These are the activations of a small neural network, seen along a few directions. Each row is one input.
Each table varies a few parts of the input and shows all the possible inputs, shuffled.
A made-up example of a description, with smaller parts first: one of 5 places around a ring, together with either a single point or one of 11 places around a ring or (one of 3 separate values, together with one of 4 places along a line).
Shared parts are said once, and a part with two or three values counts as separate values.
In the rows, zero is written as 128.

Other details of the inputs vary at random and push rows far along three fixed directions, the same in every table; ignore that.
These rows show it; all are for the same input, with only those details redrawn:
142 91 130 99 163 207 95 135 186 161 121
149 145 93 120 111 72 151 129 154 149 134
141 169 100 100 148 49 153 92 121 124 135
105 144 90 123 114 120 152 120 176 155 106
88 168 109 89 179 122 143 66 135 120 102
200 90 123 108 133 135 102 163 170 165 156
185 106 125 99 151 128 106 140 155 152 151

Rows:
R1: 176 93 142 105 137 142 106 151 112 122 157
R2: 144 101 170 135 149 162 98 136 117 133 140
R3: 99 156 118 109 123 112 155 109 104 104 117
R4: 135 136 111 125 94 89 149 142 114 120 137
R5: 139 118 107 139 68 113 152 169 141 140 129
R6: 33 127 111 135 126 225 150 123 161 141 82
R7: 188 127 174 115 184 96 87 109 64 91 161
R8: 124 142 100 136 112 106 145 135 113 116 131
R9: 150 100 158 142 148 162 85 134 121 121 136
R10: 92 141 123 168 98 126 132 127 136 124 105
R11: 47 162 115 115 158 186 142 89 119 100 87
R12: 131 129 180 108 207 167 80 87 83 88 131
R13: 132 166 111 118 138 73 151 112 78 96 137
R14: 70 163 123 105 165 140 148 87 94 105 116
R15: 69 160 149 131 162 129 133 76 96 104 109
R16: 180 76 168 142 111 150 84 167 136 138 149
R17: 182 85 143 121 126 160 110 181 126 148 165
R18: 103 135 114 153 105 127 134 117 191 164 96
R19: 181 120 179 113 186 95 96 108 64 102 170
R20: 138 118 122 181 74 107 130 163 143 138 125
R21: 117 130 130 159 84 95 139 130 129 126 119
R22: 95 106 140 107 177 242 93 122 134 117 110
R23: 130 119 101 151 76 115 155 170 140 152 142
R24: 147 115 174 119 180 138 94 107 88 112 152
R25: 113 138 133 165 89 101 146 140 128 137 129
R26: 136 134 140 150 92 80 138 131 114 120 127
R27: 35 120 139 154 113 214 130 107 167 130 63
R28: 121 132 106 132 88 104 158 144 127 125 123
R29: 169 82 121 115 128 179 102 165 194 175 134
R30: 126 118 133 167 61 114 137 158 150 141 119
R31: 124 167 119 112 138 72 160 112 78 106 148
R32: 142 121 96 155 77 115 146 174 140 138 133
Question: What do these inputs look like to the network?
Answer: one of 2 separate values, together with either a single point or (one of 3 separate values, together with one of 5 places around a ring)
Question: Change only the choice among 3 separate values in R28. List by row number the other rows that result.
Answer: R6, R32
Question: A walk changes only the place on the ring of 5. It starts at R3 and steps to R4. List the rest of the walk in order.
Answer: R1, R28, R5
Question: A walk changes only the place on the ring of 5. It starts at R23 and steps to R6. List the rest of the walk in order.
Answer: R17, R31, R14

Rows:
R33: 119 139 147 108 184 141 118 102 88 110 145
R34: 178 143 116 114 126 53 136 125 95 106 154
R35: 88 141 92 172 51 100 175 148 181 168 101
R36: 175 146 119 117 131 50 133 128 95 113 154
R37: 88 174 97 144 103 73 163 105 132 123 106
R38: 22 155 156 157 125 166 139 83 90 78 74
R39: 119 139 153 116 187 140 118 99 89 114 142
R40: 84 100 117 131 103 236 125 156 190 154 90
R41: 89 166 91 135 102 77 171 107 130 123 106
R42: 109 129 184 142 158 146 100 98 59 78 126
R43: 182 114 104 139 73 75 144 175 143 143 152
R44: 213 76 137 139 90 131 98 199 160 166 170
R45: 175 142 119 105 125 53 145 129 93 114 159
R46: 129 136 145 97 184 128 111 87 109 109 132
R47: 167 77 160 127 141 200 83 162 164 159 139
R48: 167 74 146 114 137 206 87 169 158 153 140
R49: 134 125 148 95 177 142 109 101 114 120 137
R50: 170 119 105 150 73 85 152 187 121 143 164
R51: 170 75 143 115 137 207 84 171 160 143 135
R52: 46 134 96 139 95 181 159 124 178 151 77
R53: 138 126 153 112 181 142 101 94 118 118 128
R54: 174 148 133 130 135 48 128 121 103 121 152
R55: 135 111 129 131 128 152 110 132 153 139 125
R56: 120 137 140 103 183 144 122 106 83 107 142
R57: 91 141 91 177 52 98 171 147 184 164 99
R58: 47 162 107 119 149 154 147 74 134 111 78
Question: What do these inputs look like to the network?
Answer: either one of 2 separate values or (one of 4 places along a line, together with either a single point or one of 5 places around a ring)
Question: Change only the place on the ring of 5 in R58. List by row number the other rows that result.
Answer: R36, R41, R48, R52

Rows:
R59: 197 108 151 95 200 139 92 127 88 85 135
R60: 170 151 81 145 127 7 152 116 74 124 170
R61: 116 62 136 141 113 220 83 133 207 178 95
R62: 112 119 154 141 126 210 105 127 196 168 100
R63: 112 84 106 146 122 249 103 184 184 139 93
R64: 105 61 153 132 120 223 105 139 207 181 117
R65: 113 69 135 115 107 224 91 131 183 140 81
R66: 195 114 171 81 186 127 70 108 107 84 129
R67: 51 162 112 107 168 129 119 46 127 113 99
R68: 170 163 104 118 112 27 178 155 50 112 166
R69: 101 94 112 156 161 242 95 158 186 157 104
R70: 186 178 115 152 129 17 168 126 86 127 160
R71: 39 163 128 99 173 134 141 52 129 117 120
R72: 140 158 152 186 107 31 116 121 60 79 146
R73: 206 93 119 156 96 103 134 219 127 189 188
R74: 246 75 144 151 50 125 116 222 172 163 155
R75: 198 98 177 105 197 145 55 115 137 125 141
R76: 47 171 98 81 171 142 132 49 90 69 99
R77: 173 110 170 81 202 165 76 141 97 143 188
R78: 166 191 131 120 135 31 131 106 98 120 169
R79: 168 143 110 140 131 7 179 117 83 127 173
R80: 48 185 130 105 206 150 106 46 134 94 84
R81: 74 135 52 159 60 124 175 143 143 131 93
R82: 71 164 64 155 59 122 154 153 172 119 91
R83: 190 171 113 132 109 29 173 138 73 99 148
R84: 94 170 99 186 52 89 187 134 188 167 90
R85: 159 156 96 119 138 20 124 102 86 115 178
R86: 198 88 161 78 179 128 83 99 88 92 136
R87: 66 142 80 144 26 93 186 148 172 138 115
R88: 111 64 141 125 98 214 131 153 185 149 101
R89: 73 157 87 157 57 101 214 156 133 144 85
R90: 161 147 106 128 152 26 163 115 68 120 190
R91: 84 136 61 190 59 87 183 134 166 165 90
R92: 107 118 117 128 98 235 110 171 175 143 116
R93: 214 59 100 149 58 112 141 231 138 155 191
R94: 196 71 146 93 179 163 88 131 94 106 141
R95: 16 168 179 157 146 146 139 77 67 92 93
R96: 51 156 122 92 186 146 175 54 81 77 91
R97: 178 132 115 137 120 19 137 101 108 130 139
R98: 67 165 76 146 31 106 189 172 149 151 112
R99: 48 175 154 100 174 130 151 59 123 134 91
R100: 75 151 115 161 75 97 193 132 169 175 91
R101: 52 141 144 106 188 150 152 44 130 118 95
R102: 28 141 156 167 141 159 111 61 78 82 86
R103: 175 178 107 120 130 54 160 132 57 93 159
R104: 103 69 118 117 94 236 84 155 195 145 101
R105: 218 85 122 137 67 117 84 215 173 140 155
R106: 44 126 132 216 38 109 163 140 127 124 114
R107: 118 88 139 132 124 229 99 146 193 130 65
R108: 191 120 190 73 186 163 80 107 103 99 140
R109: 183 73 183 68 173 156 89 118 112 109 158
R110: 166 97 162 77 217 157 75 111 99 121 203
R111: 200 104 152 122 205 134 85 131 111 122 149
R112: 104 91 155 114 94 210 124 164 179 164 94
R113: 196 117 156 115 207 174 85 140 97 134 176
R114: 79 160 66 182 65 109 149 158 195 156 106
R115: 173 106 185 77 196 156 72 132 109 147 178
R116: 56 204 117 116 176 152 137 70 119 114 115
R117: 34 183 146 64 179 165 140 61 92 92 91
R118: 206 60 112 131 52 127 115 229 160 157 200
R119: 183 99 194 64 196 154 101 121 86 111 143
R120: 85 178 84 156 24 103 174 154 171 139 99
R121: 240 67 133 174 79 105 95 209 193 179 149
R122: 23 193 174 162 158 151 127 49 67 68 88
R123: 172 161 122 138 132 11 179 136 75 140 163
Question: Changing only one part turns R83 into R96. The same change can be made to R103. Which row results?
Answer: R93
Question: What do these inputs look like to the network?
Answer: one of 5 places around a ring, together with either a single point or (one of 2 separate values, together with one of 6 places around a ring)
Question: A walk changes only the place on the ring of 6. It starts at R59 and steps to R107. List the rest of the walk in order.
Answer: R66, R105, R82, R63
Question: List by row number the other rows that have the place on the ring of 5 in common with R99.
Answer: R68, R73, R77, R89, R95, R98, R100, R112, R115, R117, R119, R123
Question: Change only the place on the ring of 5 in R121. List by row number the other rows that result.
Answer: R84, R97, R100, R101
